Each row has a name. Each question is about the rows just above it. Places in a row count from 0.

[-14 -26  -6 -27 -22 -24  13   0  25 -18  25] -> V
[-14 -26  -6 -27 -23  13  13  -6  25 -18 -21] -> L
[-14 -31  -4 -25 -25 -18   5  -9  29 -15  26] -> F
[  2  30 -31 -11  -5  16 -37 -13 -33  55   0] -> W
[  0  -7 -22  21  21   3   0  21 -39 -22 -39] -> E
[ 1 -1 -1 -1 16 16 16 -5 -1 16 16] -> D
At which places does E hold [-22]? -> 2 9
At which places does E hold [-39]? -> 8 10
Repeated in F: -> [-25]
Times [-22] occurs in E: -> 2
How many times does L hold [-21]? -> 1
Whose row is [ 1 -1 -1 -1 16 16 16 -5 -1 16 16]? -> D
Times [-2] occurs in D: -> 0

[-26   9  -9   0  -6   2   1  -8   1  -8   5  -2  -3 -14   0 -47   4   4
 -13 -10 -47  -8   1  -2   6 -10   8  -9  -8   6   9  17   0  -4  -4  -9
 -10 -10  16 -28  -2] -> X
[-4  3 -3 -4 -9 -7 10  7 10 -6 -1  3 -8 -4 -8 -8  5 10  4 -7 -8 -2  7 -2
  3 -7 -1 -7 -4 -7  6  3 -2  6  7 -6  2 -6 -7  2 -6] -> T
[-26   9  -9   0  -6   2   1  -8   1  -8   5  -2  -3 -14   0 -47   4   4
 -13 -10   9   2  -2   1  -4   3   0   3   1  -3  -4  -6   1   0  -1   2
   1   3  -8   7   0] -> J
[-4  3 -3 -4 -9  9 10  7 10 -6 -1  3 -8 -4  1 -8  5 10  4 -7 -8 -2  7 -2
  3 -7  1  1 -4 11  6  0 -2 -9 -1 -6 -4 -6 15  1 -6] -> S
Where do [-26   9  -9   0  -6   2   1  -8   1  -8   5  -2  -3 -14   0 -47   4   4
 -13 -10   9   2  -2   1  -4   3   0   3   1  -3  -4  -6   1   0  -1   2
   1   3  -8   7   0] appear? -> J
How many times does J hold [4]? -> 2
How many times does X hold [-3]? -> 1
Every place of [2] in T: -> 36 39
Every place of [-7] in T: -> 5 19 25 27 29 38
Times [1] occurs in S: -> 4

[-20  -1  -1 -11 -27  -1] : Y
[ 14  14  14  15 -13 -13] : N
[  2   2   2 -24 -46   2] : Q
[-13 -22 -20 -20 -20 -20] : B
Which value appears more than once in Y? -> [-1]
At which places does Q hold [2]? -> 0 1 2 5
Repeated in B: -> [-20]
Repeated in Q: -> [2]
At which places does Y hold [-1]? -> 1 2 5
Where do [ 14  14  14  15 -13 -13] appear? -> N
At which places does N hold [14]? -> 0 1 2

[-30 -14 -30 -39 -27 -40 -20 -48 -14  18  14 -14 -35 -26  40 -21 -15  -6
   1]  A
[ -3 -21   8  10  16 -17   5  10 -18  -9  14  -1  -7  17   4  -4 -12  12
  -5]  Z
[  0 -19   8  11  10 -17   5   9 -13  11 -19  -1  -8  17   9  11 -19  11
  11]  R
[-31 -14 -45 -38 -28 -42 -21 -46 -10  16  15  40 -38 -26  41 -23 -17  -8
   0]  U
[-34 -12 -43 -37 -25 -44 -19 -50  -8  15  10  36 -37 -50  39 -22 -16 -12
  -2]  C
[-27 -16 -44 -40 -27 -40 -22 -47 -14  19  14  40 -38 -24  42 -26 -15  -5
   3]  P
[-16   8 -16   3   8   8   1 -14  10  -2  14   9   8 -16   4  -5 -16  -5
 -15]  K
[-28 -15 -43 -40 -26 -41 -21 -49 -14  20  10  38 -36 -27  41 -25 -13  -7
   2]  M
[ -5  -9  -9   0 -12   3   0  -7   3  -2  14   4  -2  -3  -3  -7 -11  -6
   7]  H
[-30 -14 -43 -39 -30 -42 -19 -49 -12  18  13  38 -36 -28  40 -22 -14  -8
   1]  G
At which places does R hold [9]? -> 7 14
Places of [-16] in row K: -> 0 2 13 16
At which places does G hold [-49]? -> 7
Whose row is [-28 -15 -43 -40 -26 -41 -21 -49 -14  20  10  38 -36 -27  41 -25 -13  -7
   2]? -> M
The value that Z holds more than once: -> [10]
Which row holds [-16   8 -16   3   8   8   1 -14  10  -2  14   9   8 -16   4  -5 -16  -5
 -15]? -> K
Whose row is [ -5  -9  -9   0 -12   3   0  -7   3  -2  14   4  -2  -3  -3  -7 -11  -6
   7]? -> H

